[122 121 118 211 123  55 124 141 148  94 119 127 127 109 160 159 116 181
 163 126 113 113 146  60 172 202 102 179 101 124 151 111 127 127 143  95
 171 128 133 158 155 121 163 117 155 168  89 161 189 101 141 241 111 106] : N
[137 108 130 167 125  93 133 154 132 121 124 135 146 107 144 153 106 167
 183 104 118 122 156  84 129 138 124 143  77 103 151 131 145 133 125 125
 149 141 137 155 166 145 152 119 155 171  93 159 190  98 140 235 110 106] : T
[137 108 130 167 125  93 133 154 132 121 124 135 146 107 144 153 106 167
 183 104 118 122 156  84 129 138 124 143  77 103 151 131 145 133 125 125
 149 141 137 155 166 145 152 119 170 153  98 154 174  84 144 163 104 106] : Q
[141 114 118 180 124  76 126 156 126 107 121 118 149 116 147 155 103 181
 171 110 109 127 149  68 155 154 119 142  82 115 157 122 136 122 142 110
 151 137 135 166 174 135 152 105 167 164  99 163 186  74 145 176 110 108] : E
[125 122 117 196 128  67 112 150 132  97 121 124 135 111 149 157 110 181
 169 117 107 122 142  55 177 183 108 151  96 123 152 116 120 126 140 105
 161 137 130 157 168 127 161 107 162 177 100 161 194  84 139 212 110 107] : Y
[141 117 118 182 124  75 123 154 126 106 123 117 149 116 147 156 103 182
 170 112 109 128 149  66 159 158 118 142  84 116 157 121 132 121 142 108
 151 137 134 165 174 133 154 105 168 166  99 164 189  75 143 180 110 108] : F
len: [122 121 118 211 123  55 124 141 148  94 119 127 127 109 160 159 116 181
 163 126 113 113 146  60 172 202 102 179 101 124 151 111 127 127 143  95
 171 128 133 158 155 121 163 117 155 168  89 161] => 48
len: [125 122 117 196 128  67] => 6
len: [137 108 130 167 125  93 133 154 132 121 124 135 146 107 144 153 106 167
 183 104 118 122 156] => 23
len: [122 121 118 211 123  55 124 141 148  94 119 127 127 109 160 159 116 181
 163 126 113 113 146  60 172 202 102 179 101 124 151 111] => 32
len: [125 122 117 196 128  67 112 150 132  97 121 124 135 111 149 157 110 181] => 18
len: [137 108 130 167 125  93 133 154 132 121 124 135 146 107 144 153 106 167
 183 104 118 122 156  84 129 138 124 143  77 103 151 131 145 133 125 125
 149 141 137 155 166 145 152 119 155 171  93 159 190  98 140 235 110 106] => 54
len: [141 117 118 182 124  75 123 154 126 106 123 117 149 116 147 156 103 182
 170 112 109 128 149  66 159 158 118 142  84 116 157 121 132 121 142 108
 151 137 134 165 174 133 154 105 168 166  99 164 189  75 143 180 110 108] => 54

[ 77  75 186 153 146  63  99 179 160  65  72 162 175]  C
[143 149  36 147 135 174 162  47 153 172 143 156  46]  P
[ 67  64 177  97 127 202 139 174  88 199  65  87 179]  A
[ 97  94 201  74 112 177 136 193  55 174  99  53 202]  M
[179 179  69  97 113 199 152  71  84 194 182  85  81]  Z
[ 63  68  78 161 143 175 167  82 182 181  61 183  76]  L
len: [143 149  36 147 135] => 5
len: [ 97  94 201  74 112 177 136] => 7
len: [143] => 1
len: [ 67  64 177  97 127 202 139 174  88 199] => 10

[186  69  98 241 144  61  83  39]  mas
[110  56  45  90  66  67 112  45]  Gipar
[190  55  83 233 132  45  92  33]  debu
[190  59  90  55 136  45  88  42]  purop
[190  59  90 239 136  45  88  42]  kov
[129 123 104  63 126  82 216 203]  ditov
[129  99  96  58 117  62 223 199]  votuf
len: [186  69  98 241 144  61  83  39] => 8
len: [110  56] => 2

[103 128 145  76 162 181 130 180 192  78 148  93 130 107 120] = vadiz
[120 118 149 193 143  99 159 117 132 140 148 144 181 113 162] = buge
[145 169 179 109 212 121 120 146 207 150 152 155 105  66 158] = Nevez
[179 178  64 127  66  78 129 112  73 173 164 166 134  98  71] = mopez
[ 60 110 156  82 167 151 182 133 174  74  81  89 139 146  66] = Nesub
[ 91  65 200 119 198  84  75 138 173 106  85 105  95 164 163] = dofug
[152 136 138 148 127 183 140 155  83 117 167 162 127 118 149] = Dom
len: [ 60 110 156  82 167 151 182 133 174  74  81  89 139 146  66] => 15
len: [120 118] => 2
len: [145 169 179 109 212 121 120 146 207 150 152] => 11

[ 66  70 118 173  70  61 227 113 116  67  74  74 113  72  70 228 226  71
 115 117 228 100 201 114 115  66  59 233 219 231 149  68 111  95  71 118
 230  68] : tafa
[ 64  68 117 160  68  61 210 113 115  65  71  72 113  69  68 212 211  69
 110 115 212 101 186 114 113  64  57 217 203 214 140  67 110  95  68 117
 213  64] : pulus
[209 124  89 125 126 133  40  91  90 125 120 114  88 123 203  35  37 123
  77  88  59 105  90  90  92 209 211  40  61  46  55 205  90 101 122  88
  50 205] : siles
[ 98 194 176  63 202 199 101 180 177 200 194 208 180 203  89 108 106 195
 191 178  85 178  75 179 177  91  97 101  90  95 172  92 180 186 194 177
  92  96] : nulol
[ 86 212 147  73 215 214 112 149 148 217 212 214 149 208  77 114 114 213
 208 146  99 146  88 149 148  81  87 109 101 104 194  81 149 157 213 147
 105  86] : nek
[ 52  94 110 164  88  85 221 106 108  90  98  88 107  84  61 222 221  95
 139 109 219  92 194 107 106  56  49 225 212 223 169  60 105  91  95 110
 222  54] : Kilov
[ 86  78 128 172  82  72 210 123 126  77  82  89 124  86  88 212 211  80
 116 126 213 113 195 124 124  85  79 216 207 215 145  88 122 111  79 127
 214  89] : kiba
[189 113  65 186 102 112 118  64  65 108 112  86  63  92 195 111 114 113
  96  64 136  72 165  64  66 194 193 117 140 126  98 195  64  69 113  65
 126 194] : dotip
len: [ 86  78 128 172] => 4
len: [209 124  89 125 126 133  40  91  90 125 120 114  88 123 203  35  37 123
  77  88  59 105  90  90  92 209 211  40  61  46  55 205  90 101 122  88
  50 205] => 38
len: [ 64  68 117 160  68  61 210 113 115  65  71  72 113  69  68 212 211  69
 110 115 212 101 186 114] => 24

[119 153  95 159] -> bom
[119 153  95 122] -> biv
[119 153 103 120] -> Tuv
[135 166  93  97] -> rupal
[164 107 102 117] -> puz
[103 103 103 222] -> Borel
len: [164 107 102] => 3
len: [135 166  93] => 3
len: [103 103] => 2
len: [135 166  93  97] => 4
len: [119 153 103 120] => 4
len: [119 153  95] => 3

[129 127 131 130] = sifef
[126 128 125 127] = pev
[173  86 148  82] = fub
[128 129 125 128] = rito
[130 128 130 127] = fem
[ 44 154  90 101] = Fozo
len: [173  86 148] => 3
len: [130 128 130 127] => 4
len: [128] => 1

[137  72 186 220 110] : gameb
[131 132 119  89  69] : Sol
[113  53 216 209  99] : mevu
[160 157 149 207  39] : makot
[147 128 126 167 129] : taz
[147 128 126 167 105] : midil
[196  42 191 215 137] : Fabu
[193 213  35  64 198] : Lesi
[111 210  43  33 158] : Zuzu
[203 174  44  54 201] : gevi
len: [147 128 126] => 3
len: [193 213  35  64] => 4
len: [111 210  43  33] => 4
len: [147] => 1
len: [196] => 1

[135 128 174 129 132 161 130 137 124 204 186 124 128 234 128] -> Sak
[136 130 156 129 133 161 132 136 127 187 228 122 129 216 129] -> Lud
[165 139 157 143 145 154 167 135 128 164 183 131 128 183 130] -> lonep
[203 123 177 185 141 146 171 133 125 157 140 130 123 168 129] -> Lugak
[179 129 171 150 141 155 162 135 126 168 163 131 127 188 129] -> peb
len: [165 139] => 2
len: [135 128 174 129 132 161] => 6
len: [135 128 174 129 132 161 130 137 124 204 186 124 128] => 13
len: [179 129 171 150 141 155 162 135 126 168 163] => 11
len: [136 130 156 129 133 161 132 136 127 187 228] => 11
len: [203 123 177 185 141 146 171 133] => 8
len: [203 123 177 185 141 146 171 133 125 157 140] => 11

[126 163 133 142 105 161 113 104 152 117 139 103 151 114 138 166 139 165
 166 165 113 144 127 140 164 111 139 154 107 108] = gisiz
[125  36  87 117 141  42 156 138 124 123 125 138 121 138 124  45 123  43
  52  38 151  84 131 123  48 118 107 174 110 115] = noti
[134 174 163 116 147 179 100 148 110 151 122 148 114 140 120 172 121 172
 168 178 102 159 129 120 170 143 123 169 140 149] = gokep
[125  36  87 117 141  42 156 138 124 123 125 138 121 138 124  45 123  43
  52  38 151  84 131 123  48 135 127  57 140 134] = zibed
len: [125  36  87 117 141  42 156 138 124 123 125 138 121 138 124  45] => 16
len: [125  36  87 117 141  42 156 138 124 123 125 138 121 138 124  45 123  43
  52  38 151] => 21
len: [126 163 133 142 105 161 113 104 152 117 139 103 151 114 138 166 139 165
 166 165] => 20
len: [125  36  87 117 141  42 156 138 124 123] => 10

[131 150 204 215 115  71 134  94 216 159 148 127] : tif
[131 150 204 215 115 134 134  94 216 159 148 127] : neril
[131 150 204 215 212 134 134  94 216 159 148 127] : lin
len: [131 150 204 215 212 134] => 6
len: [131 150 204 215 115 134] => 6

[125  26  38  75] = lub
[171 129 143 128] = gifom
[171 129 143 132] = Zodab
len: [171 129 143 128] => 4
len: [125  26  38] => 3
len: [171 129] => 2
len: [171 129 143] => 3
len: [171 129 143] => 3
len: [125  26] => 2

[209  52  96 184 179 198 215 201 200  17 115 122  46 124 146 204 206 206
 131 133 206  26] -> finog
[195 156  49 179 216 189 193 177 202 133 144 163 181 165  92 176 173 169
 210  69 150 104] -> doson
[195 156  49 179 216 189 193 177 202 133 144  81  97  76  21 199 201 199
 105 207 181 158] -> zes
[ 89 114 153 108 113 101  94 102  82 121 136 153 138 153 177  85  88  86
 146 121  97 111] -> nilik
[194 142 102 152 198 177 194 178 183  73 138  60  17  59 102 190 189 193
  33 192 194 113] -> Tasob
len: [194 142 102 152 198 177 194 178 183  73 138  60  17  59 102 190 189 193
  33 192 194 113] => 22
len: [ 89 114 153 108 113 101  94 102  82 121 136 153 138] => 13
len: [195 156  49 179 216 189 193] => 7

[ 76 195 193 194  84 104 181 135  80]  Fitat
[183 152 148 152 130  70 147  51 166]  pizuz
[138 106  92  94 183  45  84 155 172]  leter
[ 75 186 179 181 186 104 159 121 176]  duka
[148 184 175 180 103 117 187  82 103]  mutag
[167 109 121 112 217  56 124  84 188]  sina
len: [ 75 186 179 181 186 104 159 121 176] => 9
len: [183 152 148 152 130  70 147  51 166] => 9

[ 58 117  91 145 125  34 125 129  92 120 209 168] : begaz
[ 55 129  96 164  96  39 139 139  70 144 204 170] : Lene
[ 55 129  96 164  96  39 139 139  72 144 204 170] : Patin
[ 45 123  87 146  91  36 122 113  65 147 211 157] : gos
[ 65 129  87 165 110  29 140 140  77 130 196 152] : gelud
[ 58 117  91 145 125  34 125 129  92 144 204 158] : Kuvu
[ 54 123  89 159 135  33 138 128  79 129 195 158] : neso
len: [ 58 117  91 145 125  34] => 6
len: [ 58 117  91 145 125  34] => 6
len: [ 58 117  91 145] => 4
len: [ 45 123  87 146  91  36 122 113  65 147 211 157] => 12
len: [ 55 129  96 164  96  39 139] => 7
len: [ 58 117  91 145 125  34 125 129  92 120 209 168] => 12
len: [ 55 129  96] => 3

